Q: ((-0.208, -0.209, -0.215, -0.106, 0.067, -0.173, 0.068), (0.005, 0.033, 0.008, 0.179, -0.135, 0.011, -0.165), (0.011, 0.031, 0.013, 0.153, -0.141, 0.026, -0.164))
A: 0.179
Q: ((-31.7, 195.0, -22.8, 60.8, -1.2), (-39.9, 44.9, 14.8, -127.8, -30.8), (91.4, 52.0, 80.4, -10.4, 33.6))
A: 14.8
Q: (1.6, 1.1, 0.6, -1.3, 0.0, 1.3, -0.2)
A: -1.3
Q: (9.82, -14.50, -7.31, -13.31, -14.95)
A: -7.31
Q: (-12.83, 9.75, -7.09, -3.43, 6.16)
A: -7.09
Q: (0.348, -0.868, -1.341, -1.085, 1.642, -0.720, 0.616)
A: -1.085
Q: (12.3, -4.9, 16.7, -0.2, -20.1, -16.9, 7.5)
A: -0.2
Q: (-0.1, -0.6, -0.8, 1.2, -1.2)
A: -0.8
Q: ((1.252, -0.938, -0.642, 0.767, -0.029, 0.212, 0.663), (0.975, -1.241, -0.622, 0.501, -0.391, -1.054, -1.260), (0.396, 0.685, 0.356, -0.380, 0.299, -0.195, -0.389))
A: 0.501
---
array([  9.273, -16.096,   1.328,  11.146,  16.865]) gives 16.865, 11.146

array([[ -56.3,  164.9,  -76.8,   45.8,   97.4, -143.9],
       [  22.0,   46.8,  -20.7,   64.5,  151.3, -199.5],
       [  56.0,  -50.2,    5.3,   68.9,  167.7, -204.8]]) gives 167.7, 164.9

array([[-0.100,  0.187, -0.154,  0.091, -0.062],
       [-0.035, -0.098, -0.079, -0.019, -0.039]]) gives 0.187, 0.091

array([  25.427, -101.200, -106.248,  111.397]) gives 111.397, 25.427

array([-1.20,  0.32,  1.28,  0.77]) gives 1.28, 0.77

array([[  26.526,   -1.944, -118.860, -154.999,   29.157,  -79.997,
         -67.151],
       [ -79.213,   15.804,  -71.844,  -78.509, -134.809,  -65.659,
         146.783],
       [   1.646,  -50.024, -114.279,  -97.085,  -48.883,  -82.797,
          43.360]]) gives 146.783, 43.360

array([-19.44,   2.19,   9.55,  10.60,  12.00,  -5.11]) gives 12.00, 10.60

array([-1.667, -1.235, -1.011,  0.773,  1.173]) gives 1.173, 0.773
---
[21, 57, 29, -45] out 21, -45

[[-19, -12, 4, 27, 62],
 [-29, 6, 29, 71, 27]] out -19, 27

[67, 3, -42, -70, -17] out 67, -17

[24, 67, -15, 4, -17] out 24, -17

[-31, 10, 54, -18, -12, 47, 21] out -31, 21

[[-5, -5, -23, 64],
 [-7, -3, -6, 1]] out -5, 1

[[-67, 4, 31, 17, -51, 41, 9],
 [68, 55, 64, -41, -44, -42, 7],
 [-17, 34, -43, -46, -6, 17, 43]] out -67, 43

[[-17, -32, -60, -40],
 [-24, -27, -47, -65],
 [-7, -3, -3, -16]] out -17, -16

[-23, 25, -47, -52] out -23, -52
---
array([ 41, -35,  59,  63,  38,  38]) Answer: 59
array([-29,  52,  56,  35,  33]) Answer: 56
array([26, -4, 55, 46, 10,  5]) Answer: 55
array([  5, -67, -49, -13,  25, -22, -51]) Answer: -49
array([-26, -16, -35, -53,  47]) Answer: -35
array([  4, -58, -63, -18,  -7]) Answer: -63
array([-56, -36, -21,  -8]) Answer: -21
array([-53,   0,   6,  -7,  -4]) Answer: 6
---
-12,27,4,-29,-12
-6,35,1,-4,17
-20,13,-9,21,-27
Answer: 1

7770,6339,7805,4622
6426,3159,7983,7995
Answer: 6339

4,3,4,3,4,3,4
6,5,6,2,1,4,3
3,7,3,7,2,7,0
Answer: 1

18,21,32,21
26,-26,7,26
Answer: 21

60,560,-51,-155
-779,298,819,-743
Answer: 560

778,290,309,750,558
386,19,586,964,604
513,35,664,764,676
Answer: 586

91,91,244,83
17,119,250,3
Answer: 91

18,77,61,19
22,21,27,19
46,16,16,16
Answer: 21

8,1,8,5,4
0,2,6,3,6
Answer: 8

132,53,54,78,145,138,159
203,16,15,21,205,204,214
Answer: 145
---
[-38  37 -50 -26] => -26
[ -1  50 -24   3  39  11] => 11
[-44  62 -14  56] => 56
[-19  50 -71  -6   2  63] => 63
[-10  60 -55 -32  30  43] => 43
[-65 -52  25  39  32] => 32
[-64  57  -7  -7 -20 -32] => -32
[-62 -11  26 -52 -64 -42] => -42
[ -9 -11 -54 -50 -17   3] => 3
[ 32 -56  34 -25] => -25
